Each row below holds a small network's activations on one input, seen along a few directions.
Each table varies a few parts of the input and shows all the possible inputs, shuffled.
Descriptions start from the smaller parts, as in this example, which fits no table here: one of 4 places along a line, together with either a single point or one of 11 places along a line or (one of 2 separate values, together with one of 8 places around a ring).
Shared parts are said once, and a part with two or three values counts as separate values.
In the rows, 128 means zero.

Other details of the inputs shift rows strongly along two fixed directions, in all tables alike. That doesn't count.

Rows:
x1: [122 135  55  84 114  51 193  88  92 178  85 157 159]
x2: [223  83 111 171 136 127 137 126 133 215 189 145 126]
x3: [132 134 191 127 167 194  73 182 139  78 128 112  81]
x4: [224  80 124 201 133 101 103 160  92 189 144 145 121]
x5: [199  43 118 222 120 153 158 150 139 180 142 137 113]
x6: [143 134 192 138 141 156  57 112 187  74 171  98  98]
x7: [119 144  70 111 117  30 180 113  70 165  62 154 153]
x8: [ 98 143 170 116 131 234  76 142 178 140 132 111  90]
x9: [116 106 206 112 172 165  73 158 162  92 188 101 129]
x10: [ 94 132  71 109 130  44 192 133  50 162  78 141 187]
x11: [138 117 192 117 171 195 100 164 176  74 155 108  88]
x12: [102 118 179 120 139 221 100 132 195 117 161 111  80]
x13: [220 132 107 218 112 125  98 135  96 205 135 126 135]
x14: [121 152 189 158 107 170  38 148 149  65 160 119 115]
x15: [105 151 182  86 162 201  59 153 147 144 177 105 139]
x16: [223  80  94 176 147 169 175 157 127 197 172 136 119]
x17: [227  99  98 195 116 131 133 103 137 195 188 127 128]
x18: [ 32 188 118  11 148 142 164 112 138  69  70 124 120]
x19: [ 43 178 144  67 123  68 111  80 124  20  70 116 113]
x20: [203 132 102 227  80 137 106 155  97 192 150 140 158]
x21: [ 29 196 134  38 150 122 152 136 116  56  47 120 114]
x22: [120 106  61 147  77  34 210  86 111  95 110 156 176]
x23: [128 150  43 111  96  57 190  62  94 160  84 143 162]
x24: [133  90  78 112 125  15 208  92 106 127  96 156 150]
x25: [206 124  90 199  76 158 118 131 118 205 173 143 162]
x26: [ 97  87  66 149 101  62 211 121  79 125  42 151 128]
x27: [109 126 189  90 169 187  82 145 165 122 206 103 127]
x28: [ 26 180 125  46  94 104 152  68 165  34 131 129 142]
x29: [ 15 150 156  41 154  75 126 128 101  38  88 117 144]
x30: [ 94 151 185 142 133 213  64 167 157 127 109 107  85]
Description of these inputs: one of 5 places around a ring, together with either one of 2 separate values or one of 4 places along a line.
Changing only the place on the ring of 5 turns x3 into x18. The same change can be made to x29. Which row results? -> x15
A walk changes only the place on the line of 4. It starts at x10 and steps to x7. List the rest of the walk in order. -> x13, x20
Change only the choice among 2 separate values in x8. List by row number the other rows that result. -> x18

Rows:
x31: [117 147 202 118 164 167  46 165 133 108 179 102 126]
x32: [177 128  99 184 119 148 114 160  89 224  92 138 121]
x33: [ 65 127  58  83 112  94 219 117  95 164  63 152 155]
x34: [ 88 116  83  75 133  34 207 113  81 125 108 151 174]
x35: [192 113 100 158 115 132 136 136 118 201 177 139 171]
x36: [137  97 200 111 176 174  76 135 181  90 174 105  87]
x37: [203 106 113 227  92 100 115 127 120 155 126 140 120]
x38: [ 24 143 167  60 141  91 117 112 132  16  95 110 130]
x39: [ 90 106  74 123  86  48 219  84 127  93  97 153 153]
x40: [188 118  89 203  80 136 125 115 113 172 164 135 151]
x41: [ 93 159 180 124 143 227  60 166 146 144 132 103 108]
x42: [ 87 121  73 142  83  42 204  85 109  87  83 140 157]
x43: [203  74 107 193 117 125 164 108 157 163 163 135 114]
x44: [205 103  86 170 103 142 150  93 147 183 175 137 124]
x45: [ 25 181 136  41  94 125 130  73 169  39 124 129 131]
x46: [111 143 175  92 166 232  86 145 179 157 144 105  81]
x47: [105 146  85  96 129  11 167 114  60 125  71 145 156]
x48: [115 122 187 121 159 223  94 188 163  96 142 117  91]
x49: [209 112  96 145 136 133 146 115 132 208 176 130 149]
x50: [122 176 182 118 137 188  42 140 153 119 179 101 142]
x51: [ 93  82  85 102 123  37 209 107  98  97  95 152 160]
x52: [199 106 109 201 131 140 135 181  85 171  88 140 108]
x53: [ 38 160 169  60 140  71  97 108 127  19  67 119 110]
x54: [199  74 102 169 157 164 183 162 122 179 125 136 102]
x55: [ 40 213 138  61  91 101  92  71 147  38  85 125 114]
x56: [140 192 185 118 135 169  20 138 149 123 153 108 121]
x57: [182  89 106 201 132 158 158 183  88 167 114 132 129]
x58: [135 131 196  87 188 172  72 144 167 121 191 105 100]
Describe the family of inputs behind these rows. -> one of 4 places along a line, together with either one of 2 separate values or one of 5 places around a ring
Changing only the place on the line of 4 turns x37 into x42. The same change can be made to x56. Which row results? -> x50
Change only the choice among 2 separate values in x52. List by row number the other rows that result. -> x32
Change only the place on the line of 4 in x46. List by row number the other rows that result. -> x32, x33, x41

Rows:
x59: [ 25 185 164  18 132 138 107  91 176  43 134 114 126]
x60: [168 105 148 169 123 149 113 124 161 115 178 125 116]
x61: [ 40 180  90  71  89  35 176  75 110  46  51 138 145]
x62: [ 85 171 160  85 148 129  95 145 125  92 105 117 122]
x63: [113 112  64 121  98  37 207  74 112 103  89 143 146]
x64: [162  91  72 155 109  53 184 109  89 165 113 156 159]
x65: [115 125 156 102 141 128 119 119 151  83 158 124 122]
x66: [142  93  46 146 118  33 218 123  56 186  86 153 172]
x67: [ 85 159 136 115 107 110 113 102 136  71 111 122 134]
x68: [144  94 103 153 130 124 169 146 108 163  95 143 122]
x69: [164 133  89 143 110 107 139 108 107 178 140 141 149]
x70: [147 113 177 126 168 171  98 156 153 122 175 114 112]
x71: [207  95 147 188 140 238  97 179 155 208 185 122 107]
x72: [168 117 140 138 146 177 110 151 144 180 178 121 134]
x73: [200  77 148 190 152 201 122 178 141 172 168 127 100]
x74: [230 122 148 219 108 202  57 137 155 200 202 120 115]
x75: [108 126  94 139  91  69 161  96 112 114 105 137 145]
x76: [ 74 153 127  83 140  97 139 124 103  97  91 122 146]
x77: [133 134  94 130 124 147 157 130 113 174 100 136 123]
x78: [186  82  74 164 119  69 177 114  96 167 133 146 150]
x79: [ 82 166 227  92 146 191  14 143 177  65 171  98  98]
x80: [ 81 185 191  84 136 151  49 135 153  58 133 112 109]
x81: [149  90  72 168 117 102 190 147  80 183  88 147 138]
x82: [ 84 166 179  93 136 149  63 127 145  68 138 112 123]
x83: [ 45 184 179  55 119 169  85  91 201  44 150 106 112]
x84: [117 145 193 135 152 222  55 175 151 110 134 105  93]
x85: [172 118 116 177 128 154 127 172 102 171 105 135 117]
x86: [206  81  94 213  97  99 150 119 115 181 144 146 142]
x87: [ 61 171  95  52 131  81 170  93 108 120  82 131 148]
x88: [ 25 158 138  33 146  77 155 103 128  62  74 125 132]
x89: [160  84  59 139 135  51 213 119  80 173 101 145 156]
x90: [218  82 176 202 160 235  68 191 156 181 180 112  81]
Changing only one part turns x86 into x88. The same change can be made to x75. Which row results? -> x66
Describe the family of inputs behind these rows. -> one of 4 places along a line, together with either one of 2 separate values or one of 6 places along a line
Change only the choice among 2 separate values in x74. List by row number the other rows that result. -> x83
